These are the activations of a small neural network, seen along a few directions. Each row is one input.
In each table, some parts of the input vary, and every possible input appears once, in random order.
A made-up example of a description, with smaller parts first: line(6) and (point or line(11) or (values(3) and ring(8))).
Shared parts are said once, and a part with two or three values counts as separate values.

Other details of the inputs vary at random and push rows far along two fixed directions, the same in every table; ignore that.

Rows:
r1: -33 73 -274 -200 269 78 318 -206 56 -1 -262 -143 -323 -125 -267
r2: -76 -1 366 241 -3 -82 -361 126 -62 -118 226 -105 427 82 94
r3: 75 93 -251 -379 94 74 310 -169 -5 180 -207 14 -394 -33 -245
r4: 66 -216 9 157 -388 205 104 332 -59 -168 -142 -10 102 -257 -73
r5: -122 -58 -213 -50 -32 153 359 -81 47 -68 -276 14 -202 -192 -11
r6: 2 118 126 106 -88 -242 -202 -58 -15 22 201 164 128 245 132
r7: -110 -57 -18 -63 77 129 197 -89 28 -46 -217 2 -197 -76 -93
r8: -40 -30 -238 -321 22 234 260 5 -45 -9 -109 57 -215 -241 -149
r9: -107 162 -83 -232 301 -66 21 -327 64 81 24 -19 -288 130 -130
r10: -120 65 147 -58 146 -63 -127 -209 -2 -10 25 69 -111 127 5
r11: 14 -82 -88 -45 -115 158 331 4 17 26 -318 11 -279 -102 -169
r12: -48 -227 3 131 -257 262 88 297 -67 -264 -115 2 134 -341 -29
r13: -17 155 -16 -298 457 -170 -79 -326 74 101 -22 -202 -66 202 -134
r14: 48 -52 2 248 -343 62 89 261 -72 -81 -42 -63 251 -177 48
r15: -83 38 170 51 38 -44 -154 7 -78 -97 144 203 69 65 30
r16: 46 179 -38 -96 152 -173 87 -324 23 146 -168 37 -345 254 107
r17: 1 -76 -181 25 -359 151 262 97 -36 -50 -160 134 -144 -213 14
r18: -67 12 -164 -4 65 20 214 -136 29 -91 -246 -62 -102 -133 -17
r19: 96 58 14 -188 128 -131 -105 -85 52 105 28 -184 51 173 -123
r20: 409 -110 55 177 -17 51 127 66 414 241 58 225 -114 -548 99
r21: 295 -239 54 232 -97 225 99 248 370 48 142 272 53 -774 187
r22: -51 -14 -9 -5 275 -84 -161 -157 0 25 -30 -114 16 110 -20
r23: -50 98 144 86 87 -159 -215 -42 -57 -85 193 174 109 197 291
r24: 121 107 -97 88 12 -6 290 -15 -68 57 -297 -100 -131 -38 29
r25: -3 -124 65 60 -54 -31 -187 44 23 92 76 -49 79 175 33
r26: -42 -12 -317 -385 201 225 456 -124 36 64 -310 -64 -355 -195 -245
r27: 69 -55 240 234 -175 -180 -355 131 20 -94 169 -102 333 223 308
r28: -30 154 -67 -36 453 -97 47 -277 -58 158 -166 -150 -125 97 -132
r29: -66 -86 -65 23 -205 184 -5 297 -81 -187 233 182 130 -212 -28
r30: 92 177 -231 -113 173 27 392 -136 -6 157 -278 -179 -301 -66 -337
r31: -81 82 96 166 45 -96 -79 -31 -25 -64 41 -108 241 6 100
r32: 26 88 23 55 38 -220 -50 -196 76 44 -85 -117 8 188 26
r33: -24 193 148 103 303 -212 -115 -198 -20 21 -14 -150 90 215 189
r34: 55 30 67 28 198 -220 -254 -173 25 142 13 -145 30 296 -33
r35: -27 -178 -9 149 -415 104 59 226 36 -97 -9 17 146 -100 114
r36: -59 -176 -82 93 -335 264 119 273 -94 -230 -37 158 21 -292 251
r37: -95 -316 -117 81 -238 326 66 321 -59 -139 -28 40 104 -288 35
r38: 33 24 40 -226 91 -84 -78 -87 89 151 72 -128 0 224 -84
r39: -152 -67 150 129 -214 -31 -281 70 -2 -156 260 96 264 19 255
r40: 76 175 75 -214 162 -215 -187 -114 -16 158 226 75 25 302 -75
r41: -98 67 137 5 230 -170 -145 -233 88 5 20 -70 -15 293 255
r42: -74 -98 105 126 -57 5 -333 193 -124 -91 319 199 274 35 133
r43: 16 12 -28 -65 -90 64 169 -78 -33 47 -189 101 -285 -25 -125
r44: -27 4 239 19 38 -55 -371 188 -47 -55 354 -180 514 61 60
r45: 22 -211 -51 87 -345 175 -80 275 -100 -22 75 118 65 -127 36
r46: 39 20 120 35 -6 -161 -276 3 85 10 203 -184 175 214 -51
r47: 60 253 154 11 320 -250 5 -318 -3 196 -167 -163 -131 281 -170
r48: -103 9 1 -71 202 -46 -178 -184 -31 69 69 52 -90 128 30
r49: -7 -200 -92 159 -262 225 135 299 -63 -273 -135 -8 127 -310 201
r50: 118 -82 -6 4 -253 151 34 371 -96 -19 71 -130 293 -192 -101
r51: -139 -139 151 53 -118 53 -284 178 82 -134 335 -83 294 49 79
r52: -109 193 78 4 204 -248 -148 -260 0 1 140 154 15 233 118
r53: 15 2 326 173 -190 -148 -376 152 -69 -53 318 186 268 220 95
r54: 103 -24 -177 63 -263 133 307 197 -125 -73 -165 244 -162 -167 98
r55: 71 -187 -146 111 -353 218 80 381 -174 -58 30 251 50 -227 -29
r56: 26 104 111 2 -27 -166 -249 26 0 41 331 94 102 242 -33
r57: -39 163 70 -240 294 -158 -204 -150 -24 63 253 87 57 218 -31
r58: 18 51 -242 -211 100 69 362 -171 102 141 -245 -99 -406 12 -271
r59: -61 188 109 -7 320 -162 -165 -166 29 51 151 -218 116 175 -91
r60: 67 122 104 89 233 -215 -197 -140 -45 205 23 -169 85 270 -59
r61: 65 21 -279 -109 23 105 529 -147 33 87 -484 -10 -481 -59 -24
r62: 17 -171 -116 9 -449 258 85 341 -37 -103 101 79 14 -247 -72
Description of these inputs: values(2) and (point or (line(5) and line(6))).
The inputs of r35 and r5 match in every part but the values(2) part. If r55 is changed in the same way as r35 into r5, which row does it become?
> r42
The inputs of r54 and r23 match in every part but the values(2) part. If r58 is changed in the same way as r54 into r23, which row does it become?
> r51
Change only the values(2) part in r48. List by row number the other rows that result.
> r45
Change only the values(2) part in r40. List by row number the other rows that result.
> r57
Change only the line(5) part in r54. List by row number the other rows that result.
> r16, r24, r27, r61
Change only the line(5) part in r51. List by row number the other rows that result.
> r1, r9, r29, r59

Rows:
r63: 6 -69 158 68 -116 5 -239 176 20 -66 277 57 262 -23 130
r64: 14 180 49 -132 327 -231 -131 -321 100 189 100 -2 -135 269 -34
r65: -20 -60 160 194 -159 -48 -217 139 2 -113 168 12 272 11 174
r66: -21 198 49 -78 279 -260 -106 -347 53 154 31 20 -167 334 35
r67: 15 97 -107 -174 277 -39 166 -276 98 129 -157 -16 -295 10 -115
r68: 13 162 80 -84 401 -223 -137 -333 94 167 32 -55 -102 229 -19
r69: -23 179 80 -31 353 -252 -111 -358 47 133 -37 -33 -133 293 51
r70: 40 -160 -318 -22 -344 368 504 256 -112 -112 -313 212 -267 -454 -116
r71: -5 -70 189 216 -172 -33 -208 156 5 -74 157 -14 256 33 167
r72: 28 -85 187 158 -118 -8 -229 175 51 -33 222 -38 281 -32 97
r73: 18 -86 159 65 -165 -7 -265 178 13 -38 286 100 227 5 73
r74: 14 -74 158 136 -106 -22 -239 157 47 -72 233 -13 297 -55 104
r75: -105 -124 -248 -156 -205 308 249 276 -213 -152 -159 -154 33 -180 -276
r76: -110 111 -516 -363 163 227 702 -191 -219 10 -643 -163 -557 -70 -451
r77: 5 -88 -138 19 -206 203 251 173 -69 -105 -132 129 -80 -257 30
r78: 86 176 92 -71 343 -261 -107 -317 131 208 -4 -128 -86 251 -38
r79: -23 -157 -21 101 -266 158 45 215 -21 -141 -3 79 76 -186 104
r80: 67 -131 -13 155 -286 115 73 240 -27 -83 -58 7 118 -181 84
What is each input in this table made of?
> values(2) and (point or line(8))
List by row number the other rows that have the values(2) part in common with r78.
> r63, r64, r67, r68, r72, r73, r74, r75

Rows:
r81: 117 -125 53 -69 -440 36 -106 373 43 -101 158 -302 502 -57 87
r82: -237 -294 29 38 -243 183 -200 215 143 -275 185 -305 447 -190 159
r83: 107 114 -95 -36 417 -92 152 -307 -58 273 -396 -188 -263 10 -541
r84: -42 33 70 -189 308 -227 -358 -191 109 129 163 -425 274 405 221
r85: 271 -119 115 83 -419 -23 -77 348 219 -85 181 -147 382 -158 263
r86: -43 -137 -314 -79 -222 353 299 289 -393 -111 -251 225 -229 -271 -560
r87: 41 -226 -22 32 -343 97 -183 269 75 -89 322 327 168 -123 577
r88: -275 158 -41 -286 481 105 160 -308 -239 -3 -216 85 -428 140 -451
r89: -154 223 219 111 408 -307 -346 -387 140 -25 370 332 54 100 332
r90: -40 149 76 -27 469 -9 202 -444 60 163 -213 424 -577 -115 -81
r91: -212 89 -22 -384 215 -182 -399 -148 -117 -12 326 -121 119 617 168
r92: -86 -206 -76 62 28 459 388 202 -120 -105 -396 -109 -84 -565 -364
r93: -101 -377 297 167 -416 223 -255 223 160 -140 252 398 30 -188 317
r94: -122 -368 -122 -103 -182 487 362 158 63 -86 -408 -211 -194 -414 -260
r95: -64 181 255 198 533 -298 -319 -319 243 -35 228 -156 238 42 192
r96: -101 19 209 34 324 -269 -345 -363 426 -16 215 -259 128 193 296
r97: 241 -188 143 261 -479 38 -106 382 229 80 220 -159 255 -70 126
r98: 211 -69 -341 89 85 299 499 259 -35 -54 -302 -19 -51 -633 76
r99: -38 -102 -411 -281 -500 363 453 329 -205 -14 -134 30 -293 -57 -360
r100: -53 -69 -39 -264 -533 82 -147 416 -183 -242 320 1 347 155 34
r101: 38 232 -276 -215 611 -41 283 -269 -104 173 -307 -283 -119 -39 -135
r102: -156 -95 -326 8 59 376 455 137 -71 -231 -296 -162 44 -641 -202
r103: 9 437 -266 -447 316 -125 320 -215 -290 45 -143 35 -245 197 -361
r104: -258 1 247 888 -630 -130 -34 291 -556 -532 -408 -31 440 313 588
r105: 182 -77 79 -5 -545 -33 -105 280 116 -75 324 341 198 -100 404
r106: -113 -19 -495 -258 -28 404 430 327 -438 -211 -162 130 -86 -319 -154
r107: -142 -29 159 -205 21 -233 -530 -186 -72 88 237 -27 -24 665 -238
r108: 69 112 199 -47 46 -296 -309 -146 160 308 204 -422 176 516 -89
r109: -292 -312 -214 -298 -275 533 321 201 -164 -228 -246 92 -349 -202 -313
r110: -345 268 -291 -340 513 22 226 -372 -190 -130 -116 31 -300 64 -289
r111: -190 61 173 -54 198 -279 -372 -431 322 -7 358 229 -56 251 436
r112: 190 -4 146 349 -431 25 -97 394 -64 55 376 439 195 -194 166
r113: 352 79 -239 53 -116 169 577 270 5 -41 -300 -4 -22 -610 -97
r114: 102 280 -250 -151 506 -110 284 -362 -31 198 -142 360 -424 -82 182
r115: -12 -398 340 244 -254 208 -238 255 271 -133 108 -97 199 -215 173
r116: 124 -32 126 274 -290 69 -108 450 -129 46 210 -211 485 -120 -154
r117: 40 -415 189 186 -478 102 -404 374 47 -37 145 -222 422 -12 -103
r118: 182 -79 313 142 135 -338 -460 -254 331 245 97 -175 10 351 -9
r119: -64 331 153 -78 163 -279 -323 -60 -249 148 379 -16 131 577 -246
r120: 69 -200 -14 214 48 400 417 177 56 -89 -373 46 -205 -666 -188
r121: -425 69 55 -313 210 -164 -414 -294 23 -173 354 -110 93 507 66
r122: 136 0 -115 -137 102 -133 127 -443 197 317 -243 352 -677 117 -120
r123: 135 344 217 -60 316 -385 -254 -137 -33 124 178 -308 413 277 -56
r124: 278 -26 188 426 -270 10 -80 425 47 62 233 -56 364 -221 22
r125: -269 182 -72 375 -200 -280 380 -426 -297 -208 -897 -204 -372 656 401
r126: 130 -268 14 119 -217 107 -155 337 179 -98 179 -161 352 -182 436
r127: 172 162 -69 28 312 -161 153 -400 14 299 -231 454 -567 -33 -224
r128: 177 197 -167 -174 35 -151 307 -359 202 395 -113 259 -631 180 -24
r129: 218 83 359 307 345 -366 -434 -211 148 227 110 -73 120 200 -113
r130: 243 428 -149 -187 304 -240 362 -351 9 212 -140 374 -394 -59 9
What is each input in this table made of?
> values(2) and (point or (line(4) and ring(6)))
The inputs of r115 and r120 match in every part but the values(2) part. If r121 is changed in the same way as r115 into r120, which row does it become?
> r110
The inputs of r119 and r99 match in every part but the values(2) part. If r98 is changed in the same way as r119 into r99, which row does it become?
> r126
Change only the values(2) part in r104. List by row number the other rows that result.
> r125
Change only the line(4) part in r81. List by row number the other rows that result.
> r85, r100, r105
Change only the values(2) part in r97. List by row number the other rows that result.
> r124
